[0.633, 0.108, -0.117, -4.336, 1.770] = J147
[0.627, -2.646, 8.372, -0.153, -1.664] = J993
[0.627, -2.646, 8.372, -0.153, -1.663] = J471
[-2.891, -1.084, 3.115, 2.537, 2.062] = J442
[0.627, -1.084, 3.115, 2.536, -0.019] = J786
rest: [0.627, -1.084, 3.115] => [2.536, -0.019]
rest: [0.633, 0.108, -0.117, -4.336] => [1.770]
rest: [-2.891, -1.084] => [3.115, 2.537, 2.062]
rest: [-0.117, -4.336] => [1.770]
rest: [-1.084, 3.115, 2.537] => [2.062]

[-2.225, 4.128, 5.958, -4.522, 7.833] : J215
[-2.226, 4.128, 5.958, 0.983, 9.269] : J692
[7.766, 1.354, -1.983, 0.918, 8.734] : J993
[6.047, 3.903, -1.851, 0.983, 9.270] : J941
rest: [3.903, -1.851] => [0.983, 9.270]
rest: [-2.226, 4.128] => [5.958, 0.983, 9.269]
rest: [-2.225, 4.128, 5.958] => [-4.522, 7.833]

[0.190, -7.197, 0.778, 0.083] = J147
[-0.011, 6.011, 1.226, -2.186] = J941
[1.575, 6.012, 1.227, 0.397] = J786
[-0.890, 1.203, 1.871, -4.905] = J559
[1.575, 6.011, 1.227, -0.743] = J471
rest: [6.012, 1.227] => [0.397]
rest: [6.011, 1.226] => [-2.186]
rest: [1.575, 6.012, 1.227] => [0.397]
rest: [-0.011, 6.011] => [1.226, -2.186]
rest: [1.575, 6.011, 1.227] => [-0.743]

[2.649, 0.326, -1.795, -0.848, 0.554]  J292
[2.649, 0.326, -1.795, -0.846, 5.215]  J300
[2.650, 0.326, -1.795, -0.846, -1.876]  J692
[2.649, -9.512, -1.795, -0.847, 0.554]  J786
rest: [-1.795, -0.847] => [0.554]
rest: [2.650, 0.326] => [-1.795, -0.846, -1.876]
rest: [2.649, 0.326, -1.795, -0.848] => [0.554]
find: [2.649, 0.326, -1.795, -0.848, 0.554] => J292
rest: [2.649, 0.326, -1.795, -0.846] => [5.215]
find: [2.649, -9.512, -1.795, -0.847, 0.554] => J786
find: [2.649, 0.326, -1.795, -0.846, 5.215] => J300

[-1.035, -1.337, 2.220, 0.436, -5.685, -8.789, -1.566, -0.699, -1.122, -1.196] = J215
[1.764, 2.030, 1.994, 1.377, 2.197, 2.315, 1.779, 1.095, 1.214, 2.506] = J692
[0.665, -5.962, 2.220, 0.437, -5.676, -8.848, -1.525, 8.739, -0.073, -4.012] = J559
[0.550, -5.913, 1.993, 0.436, -5.685, -8.789, -1.567, 8.541, 0.037, -4.195] = J292
rest: [2.220, 0.437, -5.676] => [-8.848, -1.525, 8.739, -0.073, -4.012]
rest: [0.436, -5.685, -8.789, -1.567] => [8.541, 0.037, -4.195]
rest: [0.437, -5.676, -8.848] => [-1.525, 8.739, -0.073, -4.012]

